Here are a small network's activations along a few directions, averaged over the inputs that share one value of a field.
Related values have similar rows: they may be neighbours, one step apart, or belong to one group.
In the rows, zero is written as 500.
Random noise pushes rows far along 19 fixed directions. That doesn't count. These rows show it; they differ only by the noise:
[466 322 709 790 604 688 367 436 409 346 545 507 531 607 331 448 401 134
 616 219 475 523 593 549 604 671 496 544 550 362 608]
[390 246 753 490 395 605 435 228 599 637 518 632 552 359 323 229 554 278
 794 472 336 340 481 659 605 659 568 490 695 438 481]
[407 406 447 368 444 331 307 710 558 717 582 696 580 316 355 486 607 452
 332 671 563 458 520 446 435 362 290 601 260 440 321]
[792 661 144 474 485 482 338 602 668 615 394 540 613 492 495 698 535 348
 499 498 635 448 399 460 315 488 474 242 413 587 461]
[389 274 684 311 714 384 807 364 400 462 360 307 413 396 563 237 434 371
 611 615 778 563 432 482 656 557 446 351 545 602 482]
[369 454 578 420 559 374 642 534 652 531 443 429 436 423 622 554 419 492
 570 609 600 399 605 108 487 371 424 589 565 481 569]
[562 720 460 316 232 530 544 390 554 437 395 410 612 646 736 337 360 683
 519 671 104 488 474 325 438 470 704 404 445 601 464]
[484 199 466 502 638 338 765 316 376 521 409 524 351 453 610 206 515 499
 359 546 618 373 538 696 776 616 668 330 466 364 408]
[434 439 348 275 390 547 851 600 795 582 185 458 430 448 661 552 482 553
 633 525 356 420 675 435 464 463 704 324 432 637 575]
[313 599 941 482 384 361 702 362 607 547 660 772 589 472 302 518 550 850
 648 451 311 490 447 562 407 445 739 579 410 842 248]
[312 406 481 779 467 591 496 391  86 428 626 424 380 639 637 292 335 588
 287 442 513 476 613 575 699 718 370 338 673 161 713]
[484 694 443 490 200 487 454 665 440 623 577 735 336 282 378 514 366 547
 458 448 530 565 538 402 252 410 645 298 577 629 355]
[410 275 598 446 479 426 398 375 427 660 594 530 477 376 354 196 804 540
 179 662 488 288 543 750 706 398 499 798 574 349 600]
[439 623 510 429 502 466 602 631 496 514 371 415 581 510 647 467 415 474
 431 393 476 720 463 402 322 450 488 495 380 875 565]
[425 348 218 191 404 520 661 611 612 752 271 700 537 183 542 476 316 404
 715 433 511 372 374 395 595 595 310 413 471 707 333]
[553 563 711 544 547 495 533 672 372 471 501 340 400 507 497 326 670 491
 133 654 435 682 602 377 446 292 727 604 715 817 646]
[346 438 298 692 656 587 229 825 455 518 663 617 294 411 504 622 459 445
 559 463 622 759 438 664 571 495 194 377 470 457 258]
[631 556 517 517 349 674 357 565 520 365 389 435 621 611 432 450 574 337
 392 651 185 745 628 284 340 417 628 531 434 687 620]
[413 500 340 536 484 717 375 381 448 482 510 546 532 550 582 650 381 528
 493 503 527 523 465 370 524 482 222 812 749 568 543]
[411 524 708 528 578 431 713 483 534 457 521 658 476 543 410 765 352 529
 439 311 749 430 639 337 364 373 620 773 523 633 383]
[528 376 547 615 723 178 810 623 432 557 425 595 404 267 441 442 744 581
 269 298 591 619 526 440 609 518 642 545 300 680 578]


Ger, 15 values:
d10: [506 448 157 350 310 572 434 475 479 883 437 613 705 548 699 483 515 622
 206 698 444 167 471 686 431 523 323 494 643 632 567]
d11: [436 360 468 393 322 855 415 457 411 627 381 555 640 489 495 427 390 261
 638 432 287 526 559 513 498 761 379 535 793 419 561]
d5: [610 496 340 669 462 477 448 411 452 493 408 530 490 382 506 441 527 336
 348 318 500 547 458 438 398 483 516 583 522 737 753]
d9: [741 650 413 517 503 690 622 722 200 309 568 334 495 697 375 616 598 860
 438 738 353 384 442 563 852 681 508  17 635 375 573]
d2: [550 357 386 687 624 383 514 211 502 537 466 565 594 631 763 497 381 374
 519 341 572 451 496 540 463 722 474 524 450 288 532]
d12: [622 196 453 399 622 616 716 685 611 450 351 550 376 307 292 379 610 401
 579 520 354 399 421 655 902 432 720 548 517 819 357]
d4: [433 434 775 590 681 485 543 532 472 542 527 427 656 652 525 417 392 358
 503 464 532 414 407 648 475 488 476 437 541 923 489]
d15: [481 556 403 620 484 284 440 478 589 384 642 587 271 338 583 472 472 686
 677 564 493 501 428 349 588 428 551 399 386 276 336]
d14: [404 626 338 397 221 670 550 452 336 496 464 511 303 382 544 389 469 647
 500 439 452 897 530 794 302 539 571 383 548 514 500]
d8: [497 683 500 283 352 495 556 619 452 638 536 572 338 185 397 437 475 633
 693 253 533 424 324 650 555 566 591 501 651 450 392]
d3: [442 321 476 434 579 580 551 411 752 454 422 613 362 474 598 552 494 484
 555 433 412 341 528 647 655 340 638 964 551 602 337]
d7: [503 524 511 630 629 588 378 525 467 491 532 330 476 548 556 486 726 463
 447 454 435 803 504 737 436 503 458 646 597 561 715]
d1: [505 303 611 626 449 398 581 256 522 588 473 600 573 374 471 362 625 406
 597 681 415 611 545 231 425 640 490 397 593 475 616]
d6: [447 489 551 325 329 463 635  62 571 528 443 411 432 506 646 456 492 529
 785 512 611 428 587 661 284 641 620 367 578  54 597]
d13: [584 391 347 360 311 521 573 554 447 471 462 656 500 393 351 552 179 399
 654 630 556 272 501 196 587 533 397 302 462 419 342]
A value of Ger combines one of 3 hidden first parts with one of 5 second parts; all combinations occur once.
Question: d14 and d5 share the first part; d14 and d1 share the second. Which value has the first part of d1 and the second part of d5?
Answer: d3
Question: d10 and d8 share the first part; d10 and d6 share the second. Which value has the first part of d6 and the second part of d8?
Answer: d15

Sozos, 15 values:
g5: [472 600 627 462 602 519 596 531 574 351 513 476 438 538 439 734 440 569
 757 298 564 558 507 515 516 532 501 597 406 414 414]
g12: [405 416 333 544 369 692 367 487 597 458 359 418 470 504 694 324 370 264
 749 425 277 613 498 633 455 620 416 282 412 478 632]
g2: [433 600 514 500 550 201 591 585 269 663 567 486 561 499 696 413 178 450
 352 351 813 388 450 417 371 577 362 290 430 474 480]
g15: [364 431 591 467 300 413 622 266 398 529 575 628 450 255 184 321 641 694
 534 651 521 496 445 530 560 506 438 351 437 604 595]
g11: [530 457 537 511 651 516 740 430 517 416 384 455 498 442 432 708 613 532
 512 565 708 718 478 379 370 418 452 618 604 947 632]
g1: [634 594 509 586 404 537 469 573 228 489 585 589 399 488 445 400 339 558
 322 475 411 386 478 372 605 527 661 390 719 567 443]
g3: [309 556 310 668 325 462 488 560 649 555 611 581 463 678 688 601 325 726
 454 543 470 308 571 615 394 414 478 226 345 486 498]
g14: [576 573 383 556 748 405 523 512 587 585 573 481 526 596 721 586 657 753
 402 486 502 556 345 645 598 489 514 672 546 569 376]
g8: [446 433 330 466 490 355 493 434 636 527 495 539 614 587 530 650 409 476
 589 660 764 317 515 460 407 513 253 190 209 291 467]
g6: [276 417 389 501 482 252 504 429 567 570 640 658 168 266 551 512 619 810
 523 723 602 584 570 505 541 409 436 447 409 142 269]
g4: [483 494 560 584 532 406 555 397 384 531 618 665 581 630 558 507 191 529
 453 426 609 326 458 480 538 547 499 464 487 462 207]
g13: [468 538 278 385 535 526 425 501 516 414 502 437 254 528 699 548 350 558
 629 849 716 653 481 484 471 423 425 234 584 302 147]
g7: [603 459 441 553 492 557 687 286 359 298 370 452 242 392 488 446 445 411
 548 445 664 586 546 405 506 503 692 418 644 549 646]
g10: [450 311 318 453 435 575 368 306 520 445 441 710 582 449 655 429 361 429
 623 681 291 626 420 245 570 544 316 668 492 557 205]
g9: [547 501 630 269 568 374 486 534 671 658 337 294 693 459 564 405 556 154
 453 391 682 389 553 430 333 457 507 682 432 375 692]
A value of Sozos combines one of 3 hidden first parts with one of 5 second parts; all combinations occur once.
Question: g4 and g3 share the first part; g4 and g15 share the second. Which value has the first part of g15 and the second part of g3?
Answer: g8
Question: g5 and g12 share the first part; g5 and g1 share the second. Which value has the first part of g1 and the second part of g12?
Answer: g7

Dek, 12 values:
e8: [640 308 298 523 563 605 531 522 563 451 381 498 490 548 528 489 551 406
 443 650 477 302 537 542 680 461 541 403 540 593 531]
e6: [607 409 282 454 541 366 585 370 444 632 406 452 470 424 620 379 668 496
 286 686 665 471 492 477 506 556 474 293 608 406 572]
e9: [336 501 567 467 559 436 537 295 569 557 512 457 542 499 553 569 384 477
 699 449 772 407 490 492 366 547 330 483 499 386 524]
e2: [412 456 694 698 596 449 518 436 570 478 524 413 493 519 492 499 641 445
 591 371 481 582 522 580 440 558 475 458 446 504 714]
e3: [507 307 430 465 795 536 425 508 518 330 475 220 416 611 522 482 696 436
 540 790 649 628 424 736 709 497 317 370 412 396 528]
e4: [438 404 653 500 546 574 489 600 669 437 450 271 461 519 416 434 499 251
 561 433 539 436 612 515 493 331 498 641 473 604 779]
e5: [354 451 450 582 536 427 558 554 716 684 437 358 516 575 755 490 445 370
 637 477 610 482 563 576 290 560 451  77 452 451 674]
e1: [472 569 588 487 578 500 419 690 449 618 581 441 437 462 557 466 571 532
 415 602 474 592 499 475 523 466 428 466 679 538 506]
e11: [365 425 387 343 310 574 563 463 519 633 325 467 551 384 579 265 461 377
 496 466 397 572 508 710 386 518 470 476 458 696 652]
e10: [530 574 418 353 652 481 489 551 525 606 432 404 601 453 729 550 518 592
 752 349 325 507 294 449 706 703 339 610 596 374 423]
e12: [648 561 302 457 344 510 449 595 470 499 435 538 405 391 412 396 584 474
 412 704 512 630 505 444 417 440 609 260 439 561 484]
e7: [348 438 574 540 553 445 663 646 543 602 523 585 464 386 405 580 605 641
 514 435 587 495 527 596 546 515 479 396 491 607 497]
The values of Dek form 4 separate groups.
Question: List the group mates of e3, in the order listed.
Answer: e8, e2
Question: List the group mates of e4, in the order listed.
Answer: e5, e11
Question: List the group mates of e7, in the order listed.
Answer: e6, e12
